A small network was shown many inputs. Here are its activations along a few directions, one row for each input.
Each table varies a few parts of the input and shows all the possible inputs, shuffled.
A made-up example of a description, with smaller parts first: one of 3 separate values, together with either a single point or one of 9 places along a line or (one of 4 places along a line, together with one of 5 places around a ring).
Shared parts are said once, and a part with two or three values counts as separate values.

Rows:
x1: [-12, -104, 60, 15, 25, 30, -47, 5, -49, 12, 48, -56]
x2: [-29, 40, -6, -17, 20, -10, 11, 18, 33, -21, -42, -1]
x3: [23, 28, -18, 19, -31, -13, 26, -55, -3, 21, 0, 29]
x4: [-17, 29, -33, -29, -20, -15, 7, 51, 18, -13, -37, -5]
x5: [23, 22, -33, 14, -34, -14, 25, -45, -11, 29, 6, 26]
x6: [12, 38, -3, 14, -15, -2, 22, -71, -1, 16, 3, 40]
x7: [-34, 42, 5, -21, 24, -6, 11, 7, 31, -30, -41, 11]
x8: [-22, 29, -25, -18, 4, -17, 14, 32, 21, -19, -36, -4]
x9: [-19, -103, 67, 14, 42, 44, -52, 45, -4, -5, 60, -40]
x10: [29, 24, -34, 11, -43, -21, 22, -33, -14, 33, 8, 28]
x11: [28, 21, -42, 3, -58, -13, 16, -26, -13, 35, 4, 25]
x12: [-22, 33, -10, -15, 7, -16, 15, 23, 29, -26, -43, -1]
x13: [-17, 31, -26, -21, -6, -23, 12, 43, 17, -15, -33, -2]
x14: [43, -84, 57, -14, 39, 27, -40, -8, -47, -10, 66, -57]
x15: [16, 35, -14, 17, -19, -7, 22, -60, 1, 25, 2, 28]
x16: [-3, -81, 56, 29, 64, 53, -64, 73, -7, -30, 34, -22]
Question: What do these inputs look like to the network?
Answer: either one of 4 places along a line or (one of 2 separate values, together with one of 6 places along a line)
Question: List by row number the other inputs of the same sort as x9.
Answer: x1, x14, x16

Rows:
x17: [19, 71, -52, -48, -26, -39, 29, 46, 33, -3, -37, -13]
x18: [-25, -84, 17, 46, 16, 22, -36, 49, -7, 36, 57, -18]
x19: [-16, 56, -53, -1, -19, 1, -1, 42, 11, -29, -43, 28]
x20: [-9, 16, -6, -17, 2, -29, 42, -70, -20, 6, -33, -22]
x21: [-1, 44, 19, -11, 41, 2, -5, -10, 41, -31, -33, -20]
x22: [-5, 45, 48, -7, 63, 18, 3, 0, 43, -44, 0, -7]
x23: [-1, 1, 59, 20, 8, 18, -3, -73, -14, 23, 47, 40]
x24: [25, 3, -12, 0, -35, 27, 21, -78, -14, 28, 3, 20]
x25: [8, -71, 44, -22, 2, -28, -5, 8, -61, -13, 15, -61]
x26: [-61, 10, 17, 4, 24, -4, -15, 4, 29, -16, -48, 40]
x27: [52, 49, -61, -41, -24, -59, 40, -12, -22, 14, -17, -10]
x28: [-25, 25, 33, 16, 63, 32, -15, 23, 30, -42, -12, 46]
x29: [26, -4, 19, 6, -11, 19, -8, -83, -7, 21, 20, 31]
x30: [4, 75, -37, -23, -17, -13, 17, 20, 23, -31, -32, -25]
x31: [10, 3, 42, -16, 54, -6, 22, -66, -4, -29, 22, 5]
x32: [-9, 8, 24, -12, 27, -37, 13, -75, -14, -1, -17, -10]
x33: [13, 6, 27, 76, 38, 32, -6, -10, 29, 0, 38, 51]
x34: [40, -59, 23, 7, 15, 49, -51, 4, -49, 34, 71, -41]
x35: [28, -51, 18, -21, 58, 9, -26, 11, -47, -4, 40, -79]
x36: [18, -95, 19, 44, -21, 22, -22, 55, -13, -1, 40, -5]
x37: [-62, -62, 24, -14, 40, 23, -45, 81, -5, -5, 8, -20]
x38: [-23, -48, 53, -30, 0, -9, -15, 64, -7, -29, -4, -64]
x39: [46, 23, -54, -31, -77, -22, 27, -28, -15, 49, 17, 37]
x40: [36, 32, -76, 32, -52, -25, 22, 35, 20, 40, 2, 45]
x41: [8, 32, -28, 2, -72, -12, 12, -53, -34, 36, 15, 23]
x42: [-61, 18, -13, -2, -1, 4, 13, 9, 23, -8, -64, 29]
x43: [20, 34, -43, -33, -26, -35, 37, -47, -23, -16, -9, -13]
x44: [-24, -80, 16, -20, 5, 16, -51, 74, 7, -33, -9, -13]
x45: [-26, -23, 37, -20, 52, 12, -37, 67, -1, -6, 16, -83]
x46: [16, 12, -33, 64, -9, 24, 17, -15, 21, 19, -13, 27]
x47: [-24, -10, 11, 63, 0, -4, -5, -29, 28, 26, 1, 45]
x48: [43, -84, 38, -4, -36, 29, -28, 1, -55, 9, 52, -21]
x49: [-1, 42, -49, 66, -47, -15, 8, 10, 1, 27, 0, 30]
x50: [-19, 32, -65, -42, -39, -29, 20, 59, 30, -2, -44, 49]
x51: [-19, 32, -8, -33, 5, 6, 33, -14, 44, -25, -47, -22]
Question: Changing only one part turns x34 into x45. The same change can be made to x24. Which row results?
Answer: x51
Question: What do these inputs look like to the network?
Answer: one of 5 places around a ring, together with either one of 2 separate values or one of 5 places along a line
Question: Change only the place on the line of 5 in x30. List by row number the other rows that result.
Answer: x17, x21, x22, x51
Question: List by row number the other rows that have the place on the ring of 5 in common with x28.
Answer: x19, x26, x37, x42, x44, x50

Rows:
x52: [4, -20, -17, 4, -32, -17, 6, 5, -13, 24, 11, 1]
x53: [-42, 31, 21, -9, 54, 15, 6, 15, 58, -56, -34, 16]
x54: [-14, -34, 66, 4, 36, 22, -25, -8, -2, -2, 32, -15]
x55: [-11, -26, -4, -11, 7, -1, -22, 83, 5, -19, -21, -23]
x56: [43, -23, 8, 28, -5, 18, -7, -56, -34, 33, 37, 5]
x57: [-41, 63, -17, -20, 21, -25, 18, 66, 51, -33, -58, 14]
x58: [-6, -8, -20, -20, -12, -11, -14, 93, 14, -13, -27, -38]
x59: [45, -21, 43, 30, 7, 17, -12, -72, -31, 25, 46, 8]
x60: [14, -33, 53, 19, 26, 11, -12, -49, -23, 6, 31, -17]
x61: [42, -17, -22, 17, -34, 9, 0, -38, -40, 22, 38, 19]
x62: [-17, -30, 1, -9, -4, 13, -13, 25, -11, -5, 24, -4]
x63: [20, -2, -42, -17, -51, -24, 17, 6, -15, 17, -1, -20]
x64: [-13, -21, -13, -23, -22, -3, -5, 37, -2, 4, 6, -3]
x65: [-39, 39, 19, -11, 28, 13, 16, -27, 41, -30, -28, 23]
x66: [-11, -43, 33, 2, 53, 27, -32, 47, 2, -24, 3, -35]
x67: [-15, -35, 10, 3, 25, 16, -30, 71, -4, -27, -3, -24]
x68: [-10, 73, -31, -5, -14, -38, 41, -17, 13, 2, -53, 20]
x69: [4, -36, 19, 17, 13, 9, -4, -31, -16, 19, 35, -11]
x70: [39, 11, -44, 7, -72, -20, 15, -8, -12, 48, 21, 12]
x71: [-5, -42, 58, -6, 64, 28, -32, 25, 4, -40, 19, -28]
x72: [-13, -38, 23, -10, 24, 24, -15, 1, -6, -1, 30, -15]
x73: [-11, 41, 5, 3, 25, -3, 29, -63, 18, -24, -29, 21]
x74: [20, 84, -61, -3, -32, -32, 33, -54, 8, 15, -32, 43]
x75: [42, -7, -28, 15, -51, -8, 3, -20, -30, 39, 13, 18]
x76: [-33, 71, -29, -18, 1, -29, 12, 15, 27, -8, -66, 8]
x77: [7, 54, 4, 28, -2, 5, 27, -82, 23, 9, -9, 53]
x78: [8, -27, -3, 18, -13, 0, -5, -9, -32, 11, 15, -10]
x79: [-8, -3, -29, -33, -41, -14, 4, 47, 6, 9, 0, -18]
Question: What do these inputs look like to the network?
Answer: one of 4 places along a line, together with either one of 2 separate values or one of 5 places along a line
Question: Changing only the place on the line of 4 turns x73 into x65. The same change can be made to x68. Which row results?
Answer: x76
Question: Change only the place on the line of 5 in x69. List by row number the other rows that result.
Answer: x52, x60, x63, x78

Rows:
x80: [12, 17, -21, 8, -20, -13, 16, -24, -8, 20, 6, 19]
x81: [18, 25, -10, 7, -8, -9, 17, -39, -2, 8, 0, 19]
x82: [-16, 9, 9, -6, 17, 4, -1, 17, 26, -20, -17, -3]
x83: [13, 13, -23, 9, -30, -10, 12, -19, -8, 20, -1, 14]
x84: [14, 8, -26, -3, -40, -14, 15, -18, -7, 23, 4, 4]
x85: [-20, 17, 16, -10, 26, 8, -3, 6, 20, -23, -22, 0]
x86: [-10, -1, -5, -8, 9, -2, -8, 39, 3, -15, -16, -9]
x87: [14, -115, 74, 20, 46, 48, -59, 13, -41, 0, 74, -47]
x88: [-16, 3, -1, -8, 7, 1, -4, 31, 16, -11, -11, -2]
x89: [8, 31, -4, 6, -2, -7, 17, -49, -4, 8, -5, 23]
x90: [-15, -8, -9, -16, -4, -8, -3, 42, 7, -9, -12, -19]
Question: What do these inputs look like to the network?
Answer: either a single point or (one of 2 separate values, together with one of 5 places along a line)
Question: Change only the choice among 2 separate values in x86. List by row number the other rows that result.
Answer: x83

Rows:
x91: [-22, -19, 44, -15, 6, 6, 11, -42, 34, 0, 15, -22]
x92: [72, 24, -50, -16, -48, -26, 21, -6, -6, 28, -7, 27]
x93: [20, 12, -36, 16, -56, -32, 29, 7, -17, 31, -13, -5]
x94: [6, 29, 8, 12, 2, -12, 41, -71, -4, 5, -27, -5]
x95: [-29, 22, -37, -37, -13, -38, 1, 92, 35, -33, -60, -7]
x96: [-5, 10, -34, 55, -39, -5, 23, -5, -3, 13, 1, 33]
x97: [26, -37, 26, -42, 32, 13, -20, 21, -41, -21, 46, -56]
x98: [19, -44, 15, 25, 16, 52, -40, 57, -10, -17, 52, -5]
x99: [-38, 34, -25, -66, 25, -29, 16, 51, 20, -44, -59, -30]
x100: [10, -33, -2, -15, 28, -11, -10, -4, -42, 14, -8, -57]
x101: [-24, 13, 21, 22, 5, 25, -10, -35, -14, 24, -4, 49]
x102: [-9, -14, 39, 16, 37, 1, -21, -36, -13, -14, -2, -43]
x103: [-36, -1, 40, 20, 17, 20, 3, -9, 34, 27, 38, 17]
x104: [-10, -38, -3, -15, -47, -15, 4, 32, 8, 29, 30, -16]
x105: [-61, 49, 9, -2, 49, -6, 3, 52, 52, -47, -52, 34]
x106: [53, 34, -38, -39, -14, -30, 27, -48, -12, 4, 7, 5]
x107: [21, -29, 65, -15, 44, 33, -22, -11, -9, -45, 32, -37]
x108: [57, 48, -4, -19, 4, -5, 32, -78, 17, -2, -14, 19]
x109: [53, 32, -57, 20, -25, 11, 12, -14, 18, 23, 3, 51]
x110: [-12, -3, -8, -38, -25, -8, -5, -35, -43, 11, 1, -13]
x111: [-24, 9, 28, -12, -11, 8, -10, -68, -18, -11, -4, 7]
x112: [-21, -35, 0, 25, -26, 23, -4, 25, 35, 29, 27, 11]
x113: [-24, -23, 4, -42, -7, -15, 13, -11, 0, 18, 38, -41]
x114: [16, -39, -7, 16, -15, -16, -27, 43, -25, 22, -2, -40]
x115: [6, -9, -22, -17, -58, -3, -11, 10, -32, 38, -11, 7]
x116: [13, 22, -25, -10, -18, -26, 41, -36, -32, 22, -13, -26]
x117: [-47, 31, -39, -1, 9, 3, -5, 86, 53, -42, -53, 20]
x118: [-10, -21, 32, 50, 53, 13, -25, -7, -4, 9, -1, 5]
x119: [41, -71, 14, -16, -1, 8, -28, 59, -25, -13, 28, -21]
x120: [-11, 23, 8, 52, 6, -11, 25, -42, 5, 8, -5, 45]
x121: [29, 47, -7, 23, 8, -6, 16, -49, 15, 1, 18, 72]
x122: [-19, -11, -22, 26, -41, 27, -26, -1, -10, 14, 5, 38]
x123: [-9, -29, -13, 54, 6, 20, -34, 34, -12, 9, 17, -13]
x124: [-45, 47, 15, -42, 37, -13, 13, 20, 51, -68, -68, -13]
x125: [12, -30, 62, 28, 58, 44, -33, 21, -6, -20, 41, 10]
Question: What do these inputs look like to the network?
Answer: one of 5 places around a ring, together with either a single point or one of 6 places along a line
Question: Changing only the place on the ring of 5 turns x103 into x112. The same change can be made to x101. Which row results?
Answer: x122
Question: List by row number the other rows that have the place on the ring of 5 in common with x113.
Answer: x97, x99, x100, x106, x110, x116
